A small network was trained on made-up records. Each row is its average activation on records with the value named, seen along a few directions.
Values that are neighbours, or in one group, have similar rows; names and order tell nothing.
(in the rows, 500 means zero)
Random noise pushes rows far along 19 fixed directions. That doesn't count. These rows show it; they differ only by the noise:
[479 406 612 536 533 526 415 428 386 581 336 416 231 546 538 499 481 375
 547 613 664 671 411 488 348 470 318 640 439 367 378 578 621]
[663 374 440 242 351 586 434 496 519 521 531 544 605 583 530 306 608 495
 458 243 422 679 364 573 236 695 395 543 456 429 479 505 401]
[575 470 575 568 485 253 666 506 113 498 562 384 500 468 589 694 643 464
 483 515 466 262 509 481 427 575 558 482 636 629 391 457 520]
[176 635 482 418 584 572 479 568 482 538 674 619 468 540 270 697 478 712
 510 408 439 380 407 533 624 562 556 518 704 408 389 506 358]
[430 469 658 736 823 476 663 561 373 495 584 563 508 569 593 445 509 464
 477 548 147 255 418 491 519 569 551 639 670 523 514 382 358]
[289 663 487 606 621 652 378 465 527 525 509 289 407 561 283 387 457 621
 569 432 526 599 344 321 266 469 530 505 579 531 348 703 273]
[438 492 648 482 683 724 305 461 453 508 607 413 459 591 156 412 390 469
 356 488 824 655 250 530 404 438 621 600 617 344 388 575 475]
[128 343 734 450 653 378 495 640 674 199 552 438 662 319 313 680 186 515
 507 386 487 591 886 517 659 440 784 476  84 423 591 608 523]
[630 578 540 710 457 680 505 617 439 464 402 505 535 513 343 495 474 452
 568 673 294 434 489 529 567 627 298 656 423 581 733 584 446]
[568 500 663 492 481 292 456 319 205 518 483 293 632 582 406 672 621 297
 408 521 527 415 403 462 494 267 657 560 518 526 449 523 525]
[423 404 476 454 535 299 378 408 647 591 379 655 429 605 632 716 578 401
 577 564 456 424 508 675 620 273 390 513 420 414 477 455 784]
[505 539 532 348 533 518 545 640 501 418 717 251 746 578 323 458 513 244
 453 512 934 330 611 533 516 477 804 577 202 541 664 415 718]
[449 527 538 725 515 357 513 590 387 476 492 624 615 448 513 588 405 386
 596 406 622 403 554 517 425 455 507 567 413 477 446 528 623]
[484 525 300 546 471 370 273 407 331 646 398 214 529 501 551 521 643 468
 370 345 433 617 217 321 320 535 429 405 635 492 343 728 387]
[572 540 488 450 328 665 438 550 576 352 368 416 579 511 472 341 652 355
 456 528 606 553 330 570 481 433 517 468 448 409 676 558 547]
[412 330 612 819 620 491 230 623 427 372 312 475 560 270 606 458 760 650
 339 490 344 668 364 464 390 707 195 611 616 423 496 626 795]
[516 474 571 495 703 610 422 434 659 496 603 516 454 572 458 326 466 585
 286 541 507 517 452 480 357 336 626 271 716 541 470 484 371]
[697 393 314 564 593 379 649 786 456 401 644 597 415 537 449 711 246 322
 416 538 485 242 386 932 538 630 519 212 500 498 647 507 390]
[601 376 639 716 563 465 494 592 405 261 440 533 471 338 536 548 294 421
 443 583 518 384 516 677 647 512 650 521 541 542 594 509 715]
[639 244 749 539 520 559 378 426 562 388 317 375 704 601 266 474 703 313
 578 541 536 482 393 554 395 354 656 511 332 589 512 713 570]
[824 339 561 427 460 395 584 339 371 404 488 327 626 525 637 389 501 325
 492 451 474 342 459 545 595 467 883 537 559 680 508 436 562]


Neso, 15 values:
k8: [446 466 538 384 449 659 429 510 576 289 520 409 487 438 319 501 514 703
 655 375 320 597 386 649 585 711 547 737 442 577 514 559 543]
k7: [412 406 558 667 619 546 380 538 494 556 366 491 422 367 535 507 406 452
 292 656 550 524 453 375 642 468 521 357 640 435 501 589 546]
k6: [604 643 655 510 266 578 658 526 431 182 542 561 724 438 496 360 572 499
 522 462 289 285 518 582 527 469 697 613 541 633 736 364 464]
k11: [494 484 403 428 473 555 266 524 840 404 448 516 476 465 464 463 454 537
 592 463 729 713 565 675 510 422 409 549 239 469 567 528 890]
k1: [416 476 563 416 405 332 504 331 271 463 451 530 399 436 536 719 477 542
 393 417 412 619 355 508 540 382 539 446 670 338 305 541 347]
k4: [647 427 583 547 489 439 510 521 304 524 484 505 670 611 376 589 639 293
 514 500 473 470 343 623 504 533 402 690 423 421 563 497 526]
k3: [412 545 768 295 443 374 557 373 339 516 583 392 540 490 603 474 588 476
 307 512 376 607 722 306 278 377 471 587 310 524 537 317 502]
k10: [297 563 487 544 375 560 490 624 460 472 474 720 432 187 584 554 190 710
 410 425 516 581 716 354 712 673 493 425 600 431 482 524 507]
k14: [480 736 424 700 269 676 472 796 307 439 507 603 565 387 509 453 423 372
 446 533 632 232 444 486 439 661 439 559 522 565 673 521 665]
k13: [601 403 354 330 712 492 561 377 733 669 532 417 408 651 617 392 470 369
 406 617 475 492 398 529 763 419 671 388 514 456 528 383 402]
k9: [366 796 402 422 282 504 492 421 560 592 454 550 478 483 479 555 558 580
 545 592 523 602 579 410 659 347 302 546 461 378 605 400 500]
k2: [381 451 539 479 574 522 381 555 501 462 606 595 678 369 439 444 375 512
 290 281 666 833 467 456 459 508 496 511 475 253 451 500 469]
k12: [503 744 284 716 295 431 286 484 339 613 355 499 493 362 568 583 411 521
 549 416 371 567 375 399 509 580 235 653 519 567 489 601 652]
k15: [373 513 407 383 407 489 260 528 591 337 483 473 514 395 557 579 462 523
 161 436 302 488 363 568 528 387 619 237 587 470 604 602 491]
k5: [387 498 618 439 538 552 588 531 418 612 650 675 534 493 483 466 225 462
 447 397 575 523 696 310 409 565 630 587 376 460 404 447 328]
Neso is arranged as 5 separate groups.
List the group mates of k2, in the order listed.
> k8, k11
List the group mates of k7, in the order listed.
> k10, k9
List the group mates of k6, in the order listed.
> k4, k14
List the group mates of k15, in the order listed.
> k1, k5

Lamom, 15 values:
g1: [337 597 545 477 523 344 662 682 475 331 684 372 621 411 500 562 786 557
 288 519 581 427 559 499 275 405 526 156 478 498 564 427 407]
g7: [509 486 604 781 633 386 324 463 234 656 448 610 606 433 587 524 320 269
 153 525 605 675 486 297 489 364 377 569 564 254 499 537 519]
g15: [467 541 640 393 242 611 604 679 291 369 457 516 547 351 477 610 242 237
 159 552 289 338 563 394 529 492 725 158 419 547 741 643 169]
g12: [281 369 762 301 456 660 586 391 447 610 519 692 466 594 408 551 360 574
 843 385 433 363 725 348 580 651 709 904 380 556 259 510 467]
g9: [554 573 378 685 600 501 224 471 535 663 411 339 649 554 279 579 550 519
 516 586 358 626 457 444 651 555 185 702 409 516 629 627 597]
g2: [271 247 796 282 669 371 498 500 422 411 569 400 455 497 330 788 476 452
 390 540 333 489 558 608 559 503 639 568 284 435 472 517 528]
g6: [792 339 344 594 316 480 438 581 512 311 252 331 473 441 527 469 479 401
 866 423 508 448 380 770 553 761 495 674 321 679 560 669 807]
g8: [429 495 748 335 133 508 393 384 108 637 377 768 422 452 536 818 552 482
 556 457 391 380 594 399 488 529 383 748 537 548 333 551 732]
g10: [580 544 599 522 527 680 392 442 638 601 421 556 793 610 688  77 524 123
 254 564 429 429 426 326 569 309 648 624 414 451 790 359 572]
g14: [237 421 731 322 722 496 494 537 640 362 631 353 425 479 701 336 489 585
 333 484 230 654 807 392 259 525 437 619 222 511 606 349 578]
g4: [492 607 386 650 478 431 390 377 548 471 432 340 571 532 526 456 476 537
 757 400 448 398 462 445 552 462 641 761 464 673 436 567 662]
g11: [706 172 256 301 573 353 506 573 428 715 515 349 520 625 672 459 538 194
 292 388 507 449 234 561 360 744 549 244 445 427 449 580 349]
g3: [353 603 603 608 593 413 419 515 367 423 469 239 461 605 461 514 579 287
 613 508 512 589 389 519 245 406 342 885 173 427 525 512 679]
g13: [558 524 266 525 307 484 558 554 654 545 342 444 540 366 467 629 498 510
 742 653 840 514 713 465 932 572 474 477 309 511 597 547 721]
g5: [436 688 408 693 456 461 573 778 137 492 599 256 421 298 535 549 672 659
 398 553 651 511 549 367 278 869 155 514 618 549 518 499 597]
Lamom is arranged as 5 separate groups.
List the group mates of g6, in the order listed.
> g9, g5
List the group mates of g11, in the order listed.
> g10, g13
List the group mates of g8, in the order listed.
> g14, g3
List the group mates of g7, in the order listed.
> g12, g4

Buva, 20 values:
c17: [573 370 649 651 670 372 481 553 460 628 510 719 650 528 525 618 607 403
 292 605 365 525 622 476 401 407 251 404 428 454 569 458 508]
c9: [664 456 467 519 499 604 532 509 455 639 545 651 387 523 359 582 380 578
 529 571 573 600 525 529 484 603 333 427 569 523 433 553 345]
c8: [473 576 375 397 315 329 517 500 305 454 457 257 552 433 524 645 556 446
 544 385 419 562 443 514 638 600 454 611 431 431 549 535 477]
c10: [379 590 308 380 564 494 457 425 644 547 525 328 359 669 476 524 583 525
 721 458 569 388 334 574 521 434 624 525 523 557 366 539 561]
c7: [661 420 456 559 572 575 361 497 513 578 502 417 695 548 454 387 452 389
 504 462 595 461 488 433 551 605 622 666 397 601 526 569 648]
c16: [348 554 471 533 400 457 397 493 304 529 423 456 359 348 513 746 189 373
 428 562 640 417 525 429 751 459 671 521 497 493 459 622 615]
c11: [576 355 706 401 579 499 598 424 442 451 576 466 358 633 514 294 415 391
 559 410 633 561 406 590  89 462 596 583 408 489 335 420 458]
c3: [361 704 483 462 416 635 375 592 466 503 649 425 686 440 399 422 261 507
 368 393 427 366 655 280 510 599 674 593 448 659 638 528 472]
c19: [600 522 357 506 514 446 587 547 557 292 453 372 272 566 601 446 568 455
 537 515 376 547 217 822 349 500 375 407 496 418 581 471 436]
c12: [532 567 531 499 538 588 356 508 417 551 546 394 534 637 307 485 493 386
 341 536 480 387 315 496 368 437 536 452 564 543 535 590 423]
c2: [607 446 612 587 476 492 712 513 510 462 468 456 724 510 585 346 517 283
 712 515 653 363 755 320 477 441 738 564 264 665 537 501 535]
c4: [538 519 579 596 496 469 622 609 419 388 627 652 612 370 421 494 474 680
 575 383 611 552 611 575 418 676 431 599 491 477 466 395 564]
c20: [463 491 606 548 452 409 621 558 280 371 559 577 502 433 491 552 620 598
 477 408 578 439 398 582 358 537 526 427 717 420 372 460 425]
c14: [537 490 330 623 806 387 573 581 530 380 640 249 377 474 570 440 222 449
 380 506 463 669 426 661 578 586 483 532 455 358 622 417 373]
c13: [503 484 571 396 350 518 569 504 563 454 502 606 663 497 390 562 700 583
 562 505 585 527 667 474 541 462 489 484 422 480 539 483 493]
c1: [403 505 406 434 402 489 459 521 548 602 424 544 612 475 500 514 396 377
 632 367 683 523 595 390 624 511 596 541 337 419 451 597 556]
c6: [560 506 714 727 485 615 508 644 369 403 506 633 649 356 265 516 524 595
 430 540 508 537 559 476 424 605 376 509 524 532 564 557 494]
c18: [645 612 410 566 377 556 610 539 509 375 525 495 615 452 456 445 519 514
 612 520 628 394 497 558 642 529 635 540 506 590 595 451 544]
c15: [289 323 540 590 697 652 342 541 660 530 407 476 390 373 447 446 391 580
 488 494 646 578 448 377 559 562 651 389 582 476 330 686 542]
c5: [512 450 537 611 505 466 441 444 579 406 450 351 620 410 260 546 450 636
 568 445 475 671 552 450 467 458 554 390 411 600 454 694 344]
A value of Buva combines one of 5 hidden first parts with one of 4 second parts; all combinations occur once.
c14 and c16 share the first part; c14 and c2 share the second. Which value has the first part of c2 and the second part of c16?
> c9
c4 and c12 share the first part; c4 and c11 share the second. Which value has the first part of c11 and the second part of c12?
> c20
c1 and c6 share the first part; c1 and c3 share the second. Which value has the first part of c3 and the second part of c6?
> c5
c19 and c7 share the first part; c19 and c18 share the second. Which value has the first part of c18 and the second part of c7?
> c13

Gekim, 20 values:
z1: [815 311 357 603 393 391 620 595 640 405 329 750 192 466 724 511 292 439
 669 540 588 462 532 867 352 489 359 154 494 540 479 541 578]
z8: [526 686 377 678 663 790 365 499 592 552 595 594 517 540 270 358 487 685
 388 567 504 631 194 522 670 525 397 599 816 366 558 475 321]
z15: [301 484 553 750 727 492 610 701 547 481 514 466 800 513 338 460 755 504
 690 419 665 570 529 362 392 584 421 594 317 361 442 598 428]
z10: [712 631 293 250 349 399 552 544 524 473 671 375 483 622 508 500 430 452
 420 496 412 379 550 707 434 532 457 398 388 621 731 369 473]
z5: [433 672 319 534 429 515 534 487 591 458 467 569 445 501 618 514 511 621
 577 458 231 425 435 527 657 460 472 429 690 526 546 485 382]
z3: [618 314 620 289 380 472 701 469 333 572 425 476 517 525 790 405 559 219
 328 554 475 452 659 316 492 520 630 407 399 440 562 440 369]
z12: [462 520 599 220 244 610 429 553 398 335 495 427 243 358 523 521 398 535
 248 535 577 641 485 599 317 515 459 309 519 456 566 506 563]
z17: [410 626 540 726 561 520 660 654 522 490 552 692 574 582 366 517 441 381
 720 508 644 274 494 581 400 391 524 493 462 483 509 492 408]
z20: [393 503 432 523 543 603 525 682 679 318 492 564 374 552 720 238 466 346
 496 381 364 362 266 643 114 480 577 340 477 501 544 531 404]
z11: [633 443 588 389 337 480 711 617 212 434 673 543 501 415 372 667 298 541
 452 500 551 434 757 518 473 734 546 463 446 594 521 499 335]
z7: [610 754 463 490 155 535 393 261 469 409 387 475 481 497 507 386 584 665
 807 342 566 495 410 536 400 336 538 687 663 679 378 476 706]
z19: [673 485 293 566 567 588 595 726 654 377 643 407 327 576 548 312 369 488
 655 485 632 351 481 714 124 699 476 368 408 719 543 522 527]
z2: [581 312 519 301 390 534 548 547 568 373 546 482 456 376 649 349 424 503
 378 459 813 468 640 513 470 591 791 272 558 560 452 451 632]
z6: [323 690 398 588 322 428 397 610 252 556 425 479 548 340 579 745 598 528
 347 506 186 171 425 335 665 630 495 423 670 667 564 614 569]
z13: [427 736 435 575 363 498 620 454 476 268 463 516 507 364 544 398 328 513
 525 311 605 582 371 466 523 284 800 303 669 392 434 558 233]
z18: [409 727 574 445 212 593 426 318 472 372 335 382 475 441 620 325 394 388
 584 383 569 473 478 278 373 212 844 500 505 635 425 614 519]
z4: [349 409 619 282 602 496 394 425 548 549 576 562 441 603 481 478 525 488
 364 412 489 576 358 579 406 430 533 558 500 332 396 411 545]
z9: [571 592 275 431 308 483 702 522 451 554 466 577 503 387 730 482 548 583
 532 467 471 549 596 389 731 667 432 477 557 409 536 410 385]
z16: [538 449 444 571 355 483 447 764 428 347 467 512 575 263 645 535 536 419
 124 585 449 424 485 567 523 635 432 229 506 479 769 512 634]
z14: [487 505 680 324 451 625 633 419 718 341 532 517 489 587 361 404 645 639
 593 547 399 497 543 580 369 313 614 349 493 610 530 447 301]
A value of Gekim combines one of 5 hidden first parts with one of 4 second parts; all combinations occur once.
z2 and z16 share the first part; z2 and z17 share the second. Which value has the first part of z17 and the second part of z16?
> z14
z18 and z5 share the first part; z18 and z8 share the second. Which value has the first part of z8 and the second part of z5?
> z11
z3 and z9 share the first part; z3 and z15 share the second. Which value has the first part of z15 and the second part of z9?
> z13
z6 and z1 share the first part; z6 and z12 share the second. Which value has the first part of z12 and the second part of z1?
> z7
